A small network was trained on invented records. Each row is its activation on one of them, seen along a few directions.
Each row is followed by the record's values for the fields Tevu, Numik, Katav, Vur.
Not every record has every field; a missing one is left out.
The largest differences between rows may come from other fields.
(in the rows, 500 means zero)
Random noise pushes rows far along 3 fixed directions. That doesn't count. These rows show it; they differ only by the noise:
[402 532 681 536 567 533 460 571 575 561 643 466 547 552 547 522 426 401
 371 545 388 567 554]
[430 566 651 511 534 516 470 536 531 513 606 506 485 529 545 462 512 438
 380 612 485 582 587]
[552 633 548 408 451 473 483 435 395 378 447 640 268 466 546 245 792 538
 452 833 816 659 689]
[504 351 590 452 531 356 459 630 501 568 562 523 337 635 671 477 570 402
 524 643 471 672 717]
[400 768 677 533 517 647 481 428 523 432 598 527 557 420 435 390 535 494
 276 643 587 526 499]

[492 644 357 636 333 223 535 427 220 541 730 541 393 546 537 459 501 569
 482 509 382 326 515]  Tevu=v1, Numik=j2, Katav=z3, Vur=c5
[543 619 481 384 406 599 475 396 540 380 361 558 506 449 368 451 539 444
 439 438 625 550 445]  Tevu=v3, Vur=c2
[582 261 342 540 498 555 500 572 600 487 424 491 614 517 460 743 471 599
 867 350 570 523 332]  Tevu=v3, Numik=j1, Katav=z2, Vur=c5
[556 279 531 485 507 365 368 667 507 687 546 478 409 661 637 483 425 317
 612 507 422 614 606]  Tevu=v1, Vur=c5
[723 255 406 493 649 617 520 618 515 649 347 466 570 569 477 496 341 425
 757 347 467 593 306]  Tevu=v3, Numik=j2, Katav=z1, Vur=c5
[481 464 627 463 609 654 421 589 626 660 551 470 588 556 439 527 342 419
 462 469 482 578 499]  Tevu=v3, Vur=c5
[464 737 630 421 530 697 558 350 616 498 398 550 578 301 323 412 533 554
 378 627 733 466 353]  Tevu=v3, Numik=j2, Katav=z3, Vur=c5
[573 478 485 519 531 492 411 620 463 533 486 581 322 530 558 350 572 542
 637 706 613 527 470]  Tevu=v1, Numik=j3, Katav=z3, Vur=c5
[422 437 588 616 567 488 426 565 545 592 615 400 434 627 559 556 267 423
 524 429 310 441 453]  Tevu=v1, Numik=j3, Katav=z3, Vur=c2
[603 383 490 435 541 457 433 520 464 542 415 546 337 533 592 271 627 321
 581 666 639 676 646]  Tevu=v1, Vur=c5
[400 519 593 545 572 698 445 473 642 496 557 494 626 462 363 508 294 430
 397 360 349 470 344]  Tevu=v3, Numik=j3, Katav=z3, Vur=c2
[477 614 520 526 366 525 608 449 550 320 535 554 567 378 401 559 588 501
 454 476 543 518 502]  Tevu=v3, Vur=c5
[346 701 506 521 312 590 527 337 468 237 392 600 566 341 421 605 597 583
 425 528 610 514 505]  Tevu=v2, Numik=j3, Katav=z2, Vur=c2
[636 269 558 528 611 404 380 617 465 632 529 374 466 553 562 618 448 500
 574 419 320 556 495]  Tevu=v2, Numik=j1, Katav=z2, Vur=c2
[464 404 445 342 432 365 544 475 442 465 359 521 363 674 642 512 612 516
 478 510 555 615 620]  Tevu=v1, Numik=j1, Katav=z1, Vur=c2
[415 514 619 573 413 325 557 632 549 502 706 400 466 601 565 670 513 528
 347 505 350 422 571]  Tevu=v1, Vur=c2
[488 547 478 463 563 645 416 415 524 470 420 494 517 418 369 343 606 554
 421 695 760 525 426]  Tevu=v1, Numik=j1, Katav=z3, Vur=c2
[731 280 346 462 600 525 320 507 400 539 312 505 396 586 604 231 499 375
 691 475 587 638 467]  Tevu=v1, Numik=j1, Katav=z1, Vur=c2
[587 203 481 394 473 318 425 658 539 673 535 478 300 579 656 621 745 520
 724 709 558 613 693]  Tevu=v1, Vur=c2
[545 520 452 564 476 570 599 451 373 567 532 474 569 607 507 419 292 416
 488 434 339 458 336]  Tevu=v1, Numik=j2, Katav=z3, Vur=c5
[650 499 519 446 552 661 367 398 409 532 465 465 368 466 464 247 590 443
 659 644 661 558 454]  Tevu=v1, Vur=c2
[356 771 503 489 261 354 631 380 312 283 704 569 423 564 570 422 617 501
 154 531 436 404 723]  Tevu=v1, Vur=c2
[471 342 539 468 572 601 386 522 578 617 355 484 489 523 471 392 510 475
 568 506 594 534 451]  Tevu=v1, Numik=j3, Katav=z3, Vur=c2
[425 708 555 459 545 708 514 315 502 420 339 496 578 379 423 380 525 554
 297 547 679 500 495]  Tevu=v2, Numik=j2, Katav=z3, Vur=c2
[441 482 462 492 386 454 588 521 537 483 569 499 582 518 485 625 556 444
 409 517 469 493 583]  Tevu=v1, Vur=c2
[570 414 491 447 682 629 367 594 542 662 321 505 438 414 488 281 562 474
 720 677 697 666 408]  Tevu=v1, Numik=j3, Katav=z3, Vur=c5
[641 282 348 518 522 388 438 589 493 499 459 552 413 548 555 463 629 572
 656 572 573 505 582]  Tevu=v3, Numik=j1, Katav=z3, Vur=c2
[543 344 571 446 578 493 352 636 604 547 477 424 490 457 479 476 553 446
 675 570 603 563 486]  Tevu=v1, Vur=c2
[491 585 502 528 452 245 519 539 378 563 558 514 428 575 576 385 507 527
 494 581 424 462 553]  Tevu=v1, Numik=j2, Katav=z3, Vur=c5
[451 306 567 479 483 336 526 641 501 599 623 395 421 801 750 628 354 371
 493 360 212 542 705]  Tevu=v1, Vur=c2
[410 376 524 406 564 658 470 546 739 554 400 469 531 477 492 631 404 401
 474 489 451 633 500]  Tevu=v3, Numik=j3, Katav=z3, Vur=c2
[304 590 622 505 527 480 506 502 547 434 652 469 611 530 528 567 387 397
 246 436 359 440 415]  Tevu=v1, Numik=j1, Katav=z1, Vur=c2
[568 766 425 534 231 450 587 290 288 286 527 590 413 520 442 293 704 619
 414 586 678 371 542]  Tevu=v1, Vur=c2
[444 703 378 550 336 422 657 454 415 311 568 676 525 495 566 587 587 655
 405 450 557 410 531]  Tevu=v3, Numik=j1, Katav=z1, Vur=c5
[607 449 618 431 600 604 358 508 473 579 410 534 418 501 410 331 456 330
 520 508 644 583 523]  Tevu=v2, Vur=c2
[493 441 524 615 483 329 538 602 490 644 651 461 543 627 601 549 261 500
 476 307 223 433 558]  Tevu=v3, Numik=j2, Katav=z3, Vur=c5

Which values does each new row have?
[443 623 452 503 374 426 550 488 519 375 539 495 467 454 571 599 612 443
 402 532 500 507 587]  Tevu=v1, Vur=c2
[601 389 471 381 564 569 438 523 487 582 279 531 454 555 553 304 555 325
 615 412 582 611 458]  Tevu=v1, Vur=c2
[409 520 403 685 285 154 692 647 422 442 793 446 536 639 606 779 581 634
 499 387 248 364 603]  Tevu=v1, Vur=c5
[535 880 510 505 509 633 497 313 466 447 507 530 540 306 308 270 459 594
 390 679 751 446 377]  Tevu=v3, Numik=j2, Katav=z3, Vur=c5
[584 288 531 375 582 596 440 574 692 622 431 493 577 613 479 593 379 296
 513 343 394 575 480]  Tevu=v3, Vur=c2
[459 684 619 391 553 826 537 322 525 325 228 592 589 337 312 324 580 517
 359 572 754 486 358]  Tevu=v2, Numik=j2, Katav=z3, Vur=c2
[509 393 444 626 502 418 490 523 456 599 609 345 565 600 546 533 264 440
 534 360 310 382 503]  Tevu=v1, Numik=j2, Katav=z3, Vur=c2
[428 680 564 590 331 536 638 420 625 414 550 514 614 379 415 661 570 580
 375 497 576 495 534]  Tevu=v3, Vur=c5
[576 387 599 370 631 587 447 556 606 484 321 468 409 498 462 516 598 418
 658 666 695 621 572]  Tevu=v2, Vur=c2
[543 429 499 470 568 459 509 472 536 464 456 463 497 538 535 404 504 470
 556 585 510 467 510]  Tevu=v1, Numik=j2, Katav=z3, Vur=c2
[549 356 499 358 507 619 480 484 538 416 342 531 525 452 521 424 485 513
 673 519 614 545 507]  Tevu=v3, Numik=j2, Katav=z3, Vur=c2
[178 716 580 720 354 501 612 528 592 442 717 519 710 396 423 768 449 645
 244 342 347 212 485]  Tevu=v2, Numik=j3, Katav=z3, Vur=c2
[488 628 447 577 438 425 476 426 423 479 515 418 424 471 456 472 462 478
 488 503 396 439 427]  Tevu=v1, Numik=j3, Katav=z3, Vur=c2
[608 389 484 469 546 295 443 537 413 522 430 529 384 474 487 320 611 529
 681 669 591 570 589]  Tevu=v2, Numik=j2, Katav=z3, Vur=c5
[515 304 573 374 689 574 390 551 599 589 245 526 362 615 505 391 515 407
 645 560 542 631 539]  Tevu=v2, Numik=j3, Katav=z3, Vur=c2
[604 188 264 591 343 310 538 585 423 545 436 529 385 635 582 616 559 571
 871 526 446 585 553]  Tevu=v1, Numik=j3, Katav=z3, Vur=c5
[461 321 493 416 524 506 605 569 599 498 453 464 461 562 547 657 545 447
 634 401 512 610 577]  Tevu=v3, Vur=c2
[464 789 479 433 371 580 599 339 411 285 351 660 511 386 428 351 622 604
 427 565 677 391 479]  Tevu=v2, Numik=j2, Katav=z3, Vur=c2
